Each row below holds a small network's activations on one input, seen along a few directions.
In each table, some parts of the input vary, and every possible input appears once, in random order.
A made-up example of a description, with smaller parts first: one of 4 places along a line, together with either a single point or one of 9 places along a line or (one of 3 separate values, together with one of 8 places around a ring).
Shared parts are said once, and a part with two or three values counts as separate values.

Other details of the inputs shift rows strongly along two fixed directions, in all tables alike. That doesn't count.

Table:
x1: [ 19  22  49  -2  12  27  30   4   6  -1  41 -27]
x2: [-20 -37 -20 -21  14  46 -47   0 -18  20  33   9]
x3: [ 18  17  44   1  12  27  40   1   7   4  45 -22]
x4: [ -6 -39   2 -23 -18  57 -37  -1  -9   2  26  28]
x5: [ -9 -34  -5 -19   4  49 -41   5 -23   2  30  34]
x6: [-13  48  -5   5 -14 -73  15  -7 -14   1 -23 -17]
x7: [ -6  51  -8   2 -19 -68  18   1 -16  -1 -24 -17]
x8: [-15 -16 -78  -6 -34 -53 -52   0  -8  -3 -59  46]
x9: [ 30  14  49   9  31  29  36  12  27   0  20 -24]
x10: [-17  26 -16  39 -17 -57  25  -9   4 -21 -53 -26]
x11: [ 10  37 -14  10 -19 -62  38  -9  25 -11 -41  -5]
x12: [-27 -50 -11  12  -9  56 -38  -1 -23  -6  31   8]
x13: [-29 -19 -89 -11 -25 -52 -55 -15  -3   3 -61  31]
x14: [ 25  12  60   6  24  34  39  10  23   3   9 -23]
x15: [ 24  16  52  11  44  26  33  14   7   4  11 -15]
x16: [  2  36  -7  16   2 -70  17  -2   5   3 -45 -11]
x17: [ 17   7  45  -5  14  23  41  -3   3   1  43 -29]
x18: [ -4 -93 -46 -25  -4  62 -62   0   9   0  16  60]
Each input here is: one of 2 separate values, together with either a single point or one of 8 places along a line.
Changing only the choice among 2 separate values turns x4 into x14. The same change can be made to x7. Which row results? -> x8
Which other rows does x11 become when the choice among 2 separate values takes its other values? List them by row number. -> x3
Which other rows does x15 become when the choice among 2 separate values takes its other values? List them by row number. -> x5

Table:
x19: [ 3 -5  1 -3 -3  4 -1 -1  3 -1 -1  6]
x20: [-6 -1  0 -5 -3  4 -5 -4 -7 -1  5 -1]
x21: [-1 -5 -5 -1  1  6 -2 -1  5 -1  1  0]
x22: [-7 -1  0 -4 -5  4 -4 -4 -8 -1  5  0]
x23: [-10  46 -23  12 -29 -86  23 -14   0 -12 -57 -14]
x24: [-5 -1 -4 -6  1  0 -3 -3 -8  3  9  0]
x25: [ 2 -1 -3 -3  6  1 -5  3  0  6  0  5]
x26: [ 0 -6 -5  1  4  2 -3  1  1  2  1 -2]
x27: [-3 -3  0  0  3  3 -7  1  0  2 -4  2]
x28: [-5  2 -2 -6 -5  3 -7 -2 -6  2 10 -1]
x29: [ 4 -1 -1 -6  2  4 -5  1  3  1 -1  6]
x30: [ 1 -2  0  1  1  4 -4  5 -2 -1 -2  6]
x31: [ 1 -7 -1  1 -5  3  1  0  3 -4  1  5]
x32: [ 3 -4 -2 -5  0  3 -3 -1  5 -1  0  5]
x33: [ 0 -6 -4  2  6  0 -5  2 -1  4 -1 -1]
x34: [ 4 -6  1 -1 -3  3 -1  1  2 -3  1  7]
x35: [-1 -6 -3  5  0  4 -3  1  0 -3  0  0]
x36: [-3 -5 -1  2  3  4 -6  0  0  1 -3 -1]
x37: [-5  0 -2 -6 -1  3 -4 -3 -7  0  6 -1]
x38: [ 4 -2 -3 -5  4  1 -3  1  3  5  1  6]
x39: [-12  48 -22   7 -35 -86  23 -15  -8 -16 -47 -12]
x40: [-6 -2  1 -3 -4  4 -3 -3 -9 -1  5  0]
x41: [ 3 -2 -3 -3  5  1 -5  5 -1  4 -1  4]
x42: [ -5  -1  -1   0  -3   2  -3  -2 -10  -3   8   3]
x43: [-3 -4  1  1  2  5 -6  2  0  1 -3  2]
x44: [-2 -4  1  2  3  4 -5  2 -2  2 -3  3]
x45: [ -7  44 -29   7 -27 -85  26 -15   6 -11 -50 -13]
x46: [ 1 -7 -6 -1  1  3  0  0  3  1  2  0]
x47: [ 0 -1  1 -1  0  5 -5  3  0  1 -4  4]
x48: [-5  0  0 -1 -8  1 -6  0 -9 -1  9  1]
x49: [-2 -6 -2  1 -3  7 -1 -2  4 -2 -1  0]
x50: [-2 -3 -1 -1  6  3 -6  2  0  3 -2  2]
x51: [-1 -4 -3  0  8 -1 -5  2  0  6  0  3]
x52: [ 3 -4  0 -5 -2  4 -3 -2  5 -1 -1  5]
x53: [ 0 -5 -2  0  7  0 -6  4 -1  4 -1  2]
x54: [ 3 -2  0 -5  0  5 -5  0  3  0 -2  6]
x55: [ 4 -3  1 -1 -1  4 -3  3  0 -2 -1  8]
x56: [ 2 -2  1 -4 -2  5 -4  0  2  0 -3  6]
x57: [-2 -4 -3  1  5  3 -6  0  0  2 -2 -1]
x58: [-1 -6 -4  6  1  4 -3  0  0 -3  2  2]
x59: [ 1 -6 -3 -4 -1  5 -1 -1  6 -1  1  3]
x60: [ 1 -6  0 -1 -4  5  1 -1  4 -1  0  3]
x61: [-2 -4 -5  1  3  5 -4 -1  2  0 -1 -2]
x62: [-2 -6 -3  3 -1  6 -3 -1  0 -1 -2 -1]
x63: [-3 -6 -1  3  1  5 -6  0 -1  1 -3  0]
x64: [-2 -6 -3 -1 -1  6 -2 -2  4 -2  0  0]
x65: [-1 -6 -4  4 -2  4  0  0  2 -4  3  3]
x66: [ 4 -4 -3 -5  2  0 -1 -1  5  3  3  6]
x67: [-2 -5 -3  7  3  2 -4  2 -2 -1  0  3]
x68: [ 22  40  67  24  36   4  61  10   7   4  19 -52]
x69: [ 3 -7 -4 -3  0  1  0  1  5  1  2  3]
x70: [-3 -5 -2  3 -1  6 -4 -2  2 -1 -2 -2]
x71: [-1 -4 -1  5  4  2 -5  4 -2 -1  0  5]
x72: [-5  1  1 -3 -8  4 -5 -1 -8  1  9  0]
x73: [-1 -6 -7  1  5  2 -3 -1  2  4  2 -1]
x74: [ 0 -6  0 -2 -5  6  0 -2  5 -2  0  3]
x75: [ 20  43  64  11  30   5  56   8   2   9  33 -52]
x76: [ 3 -2  1 -3 -1  5 -3  1  1  1 -3  7]
x77: [-5  1  1 -5 -7  4 -7 -2 -6  1  9 -2]
x78: [ 26  39  63  14  35   4  65   7  15   8  25 -49]
x79: [-4  1 -3 -6 -3  0 -5 -1 -7  5 12 -1]
x80: [ 1 -6 -1 -3 -3  5 -1 -2  6 -2  0  3]
x81: [-1 -7 -3  3 -3  5  0  1  2 -4  1  2]
x82: [ 2 -5  1 -3 -4  5 -2 -2  4 -2 -2  5]
x83: [ 2 -6 -2  2 -4  3  1  0  3 -4  3  6]
x84: [-4 -2 -3 -6  0  1 -4 -1 -8  1  8 -1]
x85: [ 2 -1 -1  2  2  3 -4  5 -2 -1  0  8]
x86: [ 0 -1  0 -3  2  5 -6  2  0  1 -4  4]
x87: [-1 -6 -3  1 -3  6  0 -1  2 -1 -1  1]
x88: [ 4 -1  0  0  0  3 -2  2  0 -2  1  9]
x89: [ 4 -5 -1  0 -2  2 -1  0  3 -4  2  9]
x90: [-5  1 -1  0 -7  1 -6  0 -9 -1 11  3]
x91: [ 0 -2  0 -1  0  5 -4  3 -2  2 -4  5]
x92: [-2 -5 -3  1  1  5 -4 -2  2 -1 -2 -2]
x93: [-2 -6 -5  2  7  0 -5  0  0  6  1  1]
x94: [-6  2  1 -4 -9  4 -6 -2 -7  1  8 -1]
x95: [-2 -5  0  4  3  2 -5  4 -3  0 -2  4]
x96: [ 6 -5 -2 -5  1  1 -2  1  4  1  1  5]
x97: [ 1  0 -2 -3  4  4 -6  3  1  2 -3  4]
x98: [ 5 -3 -2 -6  3  1 -4  3  2  3  0  6]
What do these inputs look like to the network? -> one of 8 places along a line, together with either one of 2 separate values or one of 8 places around a ring
Changing only the place on the line of 8 turns x94 into x79. The same change can be made to x49. Which row results? -> x45
Changing only the place on the line of 8 turns x44 into x43. The same change can be made to x76. Which row results? -> x56
Changing only the place on the line of 8 turns x50 into x53. The same change can be made to x21. Which row results? -> x46
Which other rows agree with x30 in the place on the line of 8? List them by row number. -> x31, x34, x35, x39, x48, x55, x68, x81, x95
Which other rows does x84 become when the choice among 2 separate values takes its other values? List them by row number. -> x75
Which other rows agree with x54 in the place on the line of 8? List them by row number. -> x20, x27, x36, x52, x64, x77, x80, x86, x92
Which other rows does x94 become when the choice among 2 separate values takes its other values? List them by row number. -> x22

Table:
x99: [ 21  10  11   7   6 -11  29   4  25  -5 -21  -4]
x100: [-28  -3 -77 -12 -44 -71 -44 -14 -17  -7 -56  39]
x101: [ -2  17  10  16   3 -16  20   0  -3  -3  -2 -23]
x102: [  2  24   5   3  12 -18  16   1   0   6  -1 -21]
x103: [ -3  22  14  12   5 -12  17   0  -7  -4  -8 -18]
x104: [  3  18  13  -1  -4 -15  27  -9   6  -2   2 -21]
x105: [ -4 -20   3  -6  -5  34 -15   0  -6  -6  17  14]
x106: [  9 -32  -4   5  23  30 -16   9  18   5  -6  19]
x107: [  8  26  10  -3   0 -16  23  -4   5   0   5 -16]
x108: [ -8 -27  -7  -5  10  27 -19   0  -3   8  16   1]
x109: [ -4 -25  -2  -2  -7  31 -12   0  -2  -3  23  11]
x110: [ -4 -18   2  -2   7  28 -26  10 -10   9  11  11]
x111: [  3 -20   2 -15   2  25 -17   3  -6   4  21  19]
x112: [  6  27  21   2  -7 -14  18   1   0  -3  -2 -11]
Changing only one part turns x107 into x102. The same change can be made to x104. Which row results? -> x108
What do these inputs look like to the network? -> one of 2 separate values, together with either a single point or one of 6 places around a ring

Table:
x113: [  1  -5  -4  -5 -12   4  -1  -2   7  -3  -1  10]
x114: [  1  -5  -3   1   1  -1   1   0   7  -2 -15   5]
x115: [-4  0 -3 -1 -5  0 -4 -2 -8 -4  2  3]
x116: [ 4 -2 -6 -1  7 -1 -2  6  7  0 -6  6]
x117: [-3 -1 -1 -4 -4 -2 -5  0 -8  0  2  4]
x118: [ 3 -7 -8  6  2 -4 -2  1  5  1 -7  4]
x119: [-5 -1 -7 -2 -3  0 -2 -5 -2 -2  4  1]
x120: [  8  71  34  20   0 -58  64  -5   4  -7 -19 -54]
x121: [-5 -1 -4 -1 -6  0 -7  0 -6  1  1 -2]
x122: [-4 -2 -6 -5 -4  0 -3 -5 -3 -1  4  0]
x123: [-5  0 -3 -1 -5 -1 -8  1 -5  3  1 -1]
x124: [  1 -12  -2   3   4   3  -1   1   7  -1  -8   4]
x125: [  5  -1  -3   1   3   1  -2  -1   7  -1 -14   5]
x126: [-3 -1 -2 -3 -5 -1 -4  0 -9 -1  2  3]
x127: [-5  0 -4  1 -5  1 -3 -2 -7 -5  3  4]
x128: [  6  -4  -3  -3 -10   0  -2   0   6  -5   2   7]
x129: [-3  1 -1 -2 -2 -4 -6  0 -7  2  2  6]
x130: [-3 -1 -4 -5 -1 -4 -5 -3 -2  4  4  3]
x131: [  4  -3  -7  -2   4   0  -7   1   7   0 -11   8]
x132: [-6  1 -3  0 -3 -2 -9  0 -4  4  2  1]
x133: [ 21  -9  63   0  46  72  25  14   2  16  61 -29]
x134: [-3 -2 -5 -7 -3 -2 -4 -3 -3  3  3  0]
x135: [ 4 -4 -8  3  4 -1 -1  4  4  3 -6  6]
x136: [  0 -12  -8   5   1  -2  -5   0   6  -2  -8   6]
x137: [-7  0 -5  3 -5  2 -6 -1 -4 -2  2 -1]
What do these inputs look like to the network? -> either one of 2 separate values or one of 8 places around a ring or (one of 3 separate values, together with one of 5 places along a line)
Which other rows does x126 become when the choice among 3 separate values takes its other values? List them by row number. -> x121, x133
Start at x130 and move only the place on the line of 5, one step at a time. The first step leads to x134. Which rows follow, in order? -> x133, x122, x119

Table:
x138: [  2   3  -1   9 -10 -11  12   1   5  -8 -12   5]
x139: [  3   6   1   5   4 -19   0   7   0   1 -14   3]
x140: [ -6  13   1  -3 -13 -16   5  -9  -8  -6   6   0]
x141: [  5 -36 -15 -10  -4  39 -37   9   5   4  14  38]
x142: [-14 -37 -12 -14 -13  36 -39  -4 -11   1  28  27]
x143: [ 27  18  69  19  43  43  59  10  20   3  45 -51]
x144: [-14  12   0   2  -6 -18  -1  -4 -12   2   1  -8]
x145: [ -2 -45 -14  -2   8  34 -39   9  -9   5   8  31]
x146: [ 21 -27  64   0  60  91  10  17   2  20  54 -17]
x147: [-13  11   0   2 -10 -15  -3  -2 -11   3  -2 -13]
x148: [  6   3  -5  -7  -5 -18  10  -3  10  -2  -4  -1]
x149: [  8  10  -8  -5  -6 -15   8  -3  14   2  -4   1]
x150: [  2 -46 -13  -7  -3  37 -32   6  -3  -1  12  36]
x151: [ 31  26  69  12  56  36  50  17  17  22  44 -48]
x152: [ -2   7  -3   3  -8  -5   7  -7   9 -12 -15  -5]
x153: [ -8  18  -8  -5  -2 -15   2   2 -19  -1   3  -6]
x154: [ -6  10   2  -3 -25  -9   3  -6  -6  -2  -1 -12]
x155: [  4   5   1  -5  -6 -10   9  -7   4  -6 -16   2]
x156: [ -2   6  -4  18   1 -12   0   4   1  -7 -15  -4]
x157: [ -7  16  -5   0  -1 -17   1  -4 -17   0   3  -4]
x158: [-11  11  -1   1 -14 -12  -3  -1 -12   5  -4 -17]
x159: [ -4   4 -12  12   4 -13   3  -3   5  -3  -9 -12]
x160: [-13 -38 -12 -15 -18  39 -40  -2 -11   2  25  22]
x161: [ -2  15  -3  -5 -12 -15   6  -9 -11  -7   7   1]
x162: [  1   0  -8   3   6 -19   6  -3   1   4 -10  -6]
x163: [  1 -35 -17  -6   7  36 -44  13  -1  11  10  34]
x164: [  2  15  -3  -4   4 -12  -2   1   6   6 -17  -1]
x165: [  7  15  -1  -9  -7  -9   4  -3  12  -1 -13   4]
x166: [  4   8   2 -10  -5 -12   6  -4   8  -4 -14   3]
x167: [  8   6   3   0  -7 -16   7   3   6  -6 -10   8]
x168: [ -2   6  -1   0  -8  -6  12  -6   7  -6 -16   1]
x169: [-17 -35 -16 -10   2  33 -43   0 -19   6  25  25]
x170: [ -4   2 -10   9   4 -15   8  -2   3   3 -10  -7]
x171: [ -2  18  -5  -9 -13 -13   7  -2 -13  -7   7  -2]
x172: [  2   5  -2  13 -10  -9   8   1   7 -14 -11   0]
x173: [  5  -1  -6  -2  -5 -16  13  -6   7  -3  -6  -2]
x174: [ -6   8  -4   8   3  -8   0  -4   3  -6 -19  -9]
x175: [ -2   4  -2  15   1 -13   5   4  -1  -1 -16   1]
x176: [  0   1  -8   3  -7 -12  15  -5   9  -4  -6  -3]
x177: [  1   4  -7  -2   7 -21   3   0   4   5  -8  -5]
x178: [  0   9   0  -6   6 -15   0   0   2   3 -18  -2]
x179: [ -6   7  -3   5   3  -9   4  -3   1   0 -20  -4]
What do these inputs look like to the network? -> one of 2 separate values, together with either one of 6 places along a line or (one of 3 separate values, together with one of 5 places along a line)
Changing only the choice among 2 separate values turns x169 into x140. The same change can be made to x179. Which row results? -> x168
Changing only the choice among 2 separate values turns x172 into x156. The same change can be made to x141. Which row results? -> x163
Which other rows does x158 become when the place on the line of 6 takes its other values? List them by row number. -> x144, x147, x153, x157, x169
Which other rows does x149 become when the place on the line of 5 takes its other values? List them by row number. -> x143, x148, x173, x176
Which other rows does x166 become when the choice among 3 separate values takes its other values? List them by row number. -> x148, x167
